[[125 132 132 132 127 131 124 130 125 131 123 129 127 132 127 131]
 [116 139 137 133 126 140 114 125 124 134 114 137 117 130 118 138]
 [143 118 118 120 132 120 145 130 139 120 145 122 139 124 139 120]
 [150 114 115 120 132 112 151 136 137 118 152 115 148 127 147 115]
 [137 121 121 122 130 122 138 127 134 122 139 124 133 123 133 122]
 [129 125 126 128 127 123 129 130 127 127 130 124 129 129 128 125]] gives 116

[[112 112 144 142 144 112 142 112 112 143 142 143 112 142 145 112]
 [149 111 110 145 108 149 144 111 111 146 145 145 149 145 108 149]
 [111 111 145 143 146 111 143 111 110 144 143 143 111 143 146 111]
 [111 111 144 143 144 111 142 111 111 144 143 143 112 143 144 112]
 [108 144 146 113 147 108 113 144 144 112 113 113 108 113 147 108]
 [150 111 110 145 109 149 145 111 110 146 145 145 149 145 108 149]
 [108 146 145 110 146 108 111 146 147 110 110 110 108 110 147 107]
 [110 111 145 142 146 110 141 111 111 142 142 142 110 142 146 110]
 [152 122 105 133 104 152 133 122 122 133 134 133 152 133 104 152]
 [111 113 145 141 146 111 140 112 113 141 141 141 111 141 146 111]] gives 149

[[153 151 131 146 115 141 139 136 118 125 115 132]
 [132 137 117 140 132 129 128 128 116 124 130 138]
 [115 140 112 135 145 126 131 122 139 145 149 110]
 [130 138 136 133 135 134 128 121 134 138 105 144]
 [131 149 123 145 118 141 136 126 113 116 121 119]
 [133 129 125 144 126 134 142 126 124 122 128 136]
 [119 136 136 149 133 124 121 120 109 129 140 123]
 [144 138 140 140 123 149 130 126 122 122 109 127]
 [142 125 140 123 126 129 133 130 128 126 128 124]
 [147 146 145 141 127 151 139 121 128 112 116 119]
 [142 138 141 124 128 129 143 126 131 147 115 143]
 [131 110 132 131 125 123 130 110 130 121 136 135]] gives 132

[[135 126 142 146 147 129 124 148 134 131]
 [130 129 144 126 144 128 127 142 126 128]
 [129 144 124 145 144 140 130 132 129 148]
 [125 130 142 126 140 127 130 125 125 128]
 [146 141 132 140 145 129 139 129 141 139]
 [144 141 131 140 141 143 126 138 127 127]
 [142 126 142 144 140 129 141 141 130 127]
 [150 141 134 141 143 131 123 138 127 127]
 [137 141 127 141 125 141 145 141 140 126]] gives 130

[[146 103 105 127 102 121 103 127 143 109 146]
 [109 104 156 103 107 124 119 142 125 154 149]
 [148 114 118 118 150 109 114 143 105 136 125]
 [102 114 124 129 107 126 101 114 116 145 120]
 [124 106 113 105 103 151 148 130 145 122 151]
 [154 136 137 147 105 152 135 146 130 151 155]
 [115 121 101 114 122 140 106 151 126 145 122]
 [112 130 118 126 101 120 117 149 128 115 123]
 [132 134 144 125 155 115 107 148 129 120 102]
 [154 143 136 155 141 117 146 149 116 118 111]
 [129 118 129 139 131 123 150 143 148 131 134]
 [149 113 119 121 132 137 133 144 143 150 109]] gives 109

[[112 113 113 115 114 105 107 125 116 113 110 112 113 110 114 114]
 [127 125 130 131 123 125 125 126 124 120 128 120 128 123 123 125]
 [136 139 132 130 134 142 142 130 139 136 136 136 134 135 134 133]
 [135 129 131 131 126 136 135 127 128 126 131 127 135 131 126 131]
 [128 119 125 126 123 124 123 127 119 124 121 125 129 129 123 130]
 [116 124 122 122 123 114 115 127 125 121 121 120 117 116 123 118]
 [135 127 131 131 129 135 134 128 126 130 129 131 135 135 129 135]
 [124 128 123 122 126 125 126 128 130 128 124 127 124 124 126 125]
 [126 124 130 131 124 123 123 126 122 121 127 121 127 123 124 125]
 [130 134 127 126 130 134 134 129 135 132 130 132 129 130 130 129]
 [116 118 116 117 118 112 113 126 120 119 114 118 117 116 118 118]] gives 127
---
[[129 122 115 144 147 123]
 [117  98 102 146 146 126]
 [115 143 133 104 111 157]]	115

[[131 131 146 156 114]
 [145 133 120 116 116]
 [133 121 111 109 133]]	133

[[124 115 132 119 120 129]
 [140 133 134 120 127 118]
 [131 144 119 135 131 101]]	131

[[132 130 128 137 134]
 [125 127 143 147 150]
 [130 133 131 139 136]]	130

[[123 116 126 141 125 121]
 [122 141 141 150 113 112]
 [125 117 126 142 125 121]]	125

[[122 120 124 125]
 [135 138 150 130]
 [139 143 129 121]]	139

[[132 131 123 130 130 135]
 [123 113 133 148 155 112]
 [130 131 126 129 130 131]]	130

[[127 130 121 121 128]
 [140 111 135 152 128]
 [124 144 126 139 134]]	124

[[149 126 141 143 130]
 [149 121 127 131 138]
 [151 148 119 146 146]]	151
---
[109 102 131 108] Answer: 109, 108

[150 142 138 135 131] Answer: 150, 131

[148 125 120 152 122 145] Answer: 148, 145

[[128 129 128 154 129 128 129]
 [128 128 127 128 128 118 128]] Answer: 128, 128

[141 154 132 120 110] Answer: 141, 110

[[154 134 117 136  99]
 [134 136 152 156 115]] Answer: 154, 115

[[139 137 127 130]
 [152 142 143 115]] Answer: 139, 115

[[128 133 150 139]
 [123 116 110 139]
 [108 100 107 121]] Answer: 128, 121
---
[[123 123 100 132 137]
 [128 128 108 130 128]] -> 123

[[127 132 124 115 133 122]
 [125 117 154 127 127 134]
 [111 136 126 136 107 119]] -> 132

[[137 121 117 112 106 146]
 [136 116 126 121 105 148]
 [125 120 135 131 121 143]] -> 121

[153 100 115 119 128 120] -> 100

[123 130 150 119 141 128 130] -> 130

[[125 119 129 116 112]
 [145 125 141 125 100]
 [148 146 152 128 112]] -> 119

[[131 128 138 126 153 127 139]
 [131 120 135 130 131 121 125]
 [121 122 132 126 128 110 128]] -> 128
---
[[115 125 131 129 119 108 137]
 [133 133 131 143 103 116 105]] -> 137, 133

[[117 116 153 118 124 108 141]
 [129 128 128 128 127 127 128]] -> 141, 129

[135 154 143 126 125 141] -> 141, 135

[[134 101 130 128]
 [120 157 136 126]] -> 128, 120

[[131 121 118 125]
 [128 126 104 147]
 [130 124  99 139]] -> 125, 130

[[144 136 137 126 130 124 121]
 [135 130 129 121 126 151 127]
 [147 136 140 130 125 143 140]] -> 121, 147

[[129 140 146 121 126 134]
 [133 133 128 106 129 127]] -> 134, 133
---
[[132 124 132 135]
 [137 115 146 151]
 [135 122 141 139]] gives 151, 146

[[122 129 122 120 131]
 [125 129 128 122 128]
 [103 137 146 119 131]] gives 146, 137

[120 107 122 139 126 135 118] gives 139, 135

[115 129 120 103] gives 129, 120

[134 104 154 124] gives 154, 134

[116 145  98 121 156] gives 156, 145
---
114,102,143,133,110
114,120,145,139,117
99,121,142,129,135
gives 121

100,152,126,124,157 gives 126

143,120,148,104,155
155,135,148,151,106
136,116,132,121,102
gives 135

124,100,119,144,104,125,128 gives 124

121,114,148,105,109 gives 114

139,104,156,129,128,150,146 gives 139
---
[[116 104 124 114 153 109 101]
 [116 104  99 114 128 109 106]
 [116 104 123 114 153 103 101]]: 116

[[153 138 123 118 128 139]
 [130 129 122 152 109 144]
 [144 135 140 116 138 105]]: 153

[[127 129 128 128 128]
 [138 135 134 133 107]
 [122 129 141 127 151]]: 127

[[128 122 107 132]
 [146 103 115 110]
 [114 120 105 149]]: 128

[[136 102 128 134]
 [136 132 139 132]
 [143 128 141 128]]: 136

[[140 124 121 121 130 106 132]
 [132 132 131 125 133 132 131]
 [137 124 130 128 129 135 131]]: 140

[[147 138 123 133]
 [146 100 127 145]
 [127 140 130 123]]: 147
---
[150 148 131 114 122 142] --> 114

[[129 141 127 127 128 141 129]
 [155 132 120 127 127 127 131]
 [109 150 130 139 118 133 124]] --> 118

[131 137 135 127 154 134] --> 127

[148 104 122 114 156 146 122] --> 156

[148 104 144 153] --> 104

[[105 120 128 128 127 114 128]
 [127 148 128 130 127 154 125]
 [126 127 130 129 126 131 124]] --> 126

[137 139 129 152 123 131] --> 152
---
array([[120, 117, 131, 137, 134],
       [130, 128, 113, 105, 125],
       [113, 118, 120, 129, 133]]) 134

array([[145, 119, 139, 137, 112, 106],
       [121, 132, 121, 124, 149, 121],
       [137, 125, 126, 133, 115, 151]]) 106

array([[124, 122, 117, 125],
       [120, 128, 133, 131],
       [127, 116, 134, 107]]) 125

array([[116, 120, 138, 141],
       [145, 142, 117, 130],
       [122, 115, 124, 154]]) 141

array([[152, 127, 122, 124],
       [128, 128, 134, 128],
       [119, 127, 128, 129]]) 124

array([[109, 129, 115, 125, 151, 102, 146],
       [110, 133, 117, 157, 127, 103, 138],
       [154, 122, 137, 112, 131, 152, 108]]) 146

array([[122, 105, 119, 122, 112, 121],
       [128, 146, 124, 115, 144, 111],
       [133, 132, 127, 126, 134, 128]]) 121
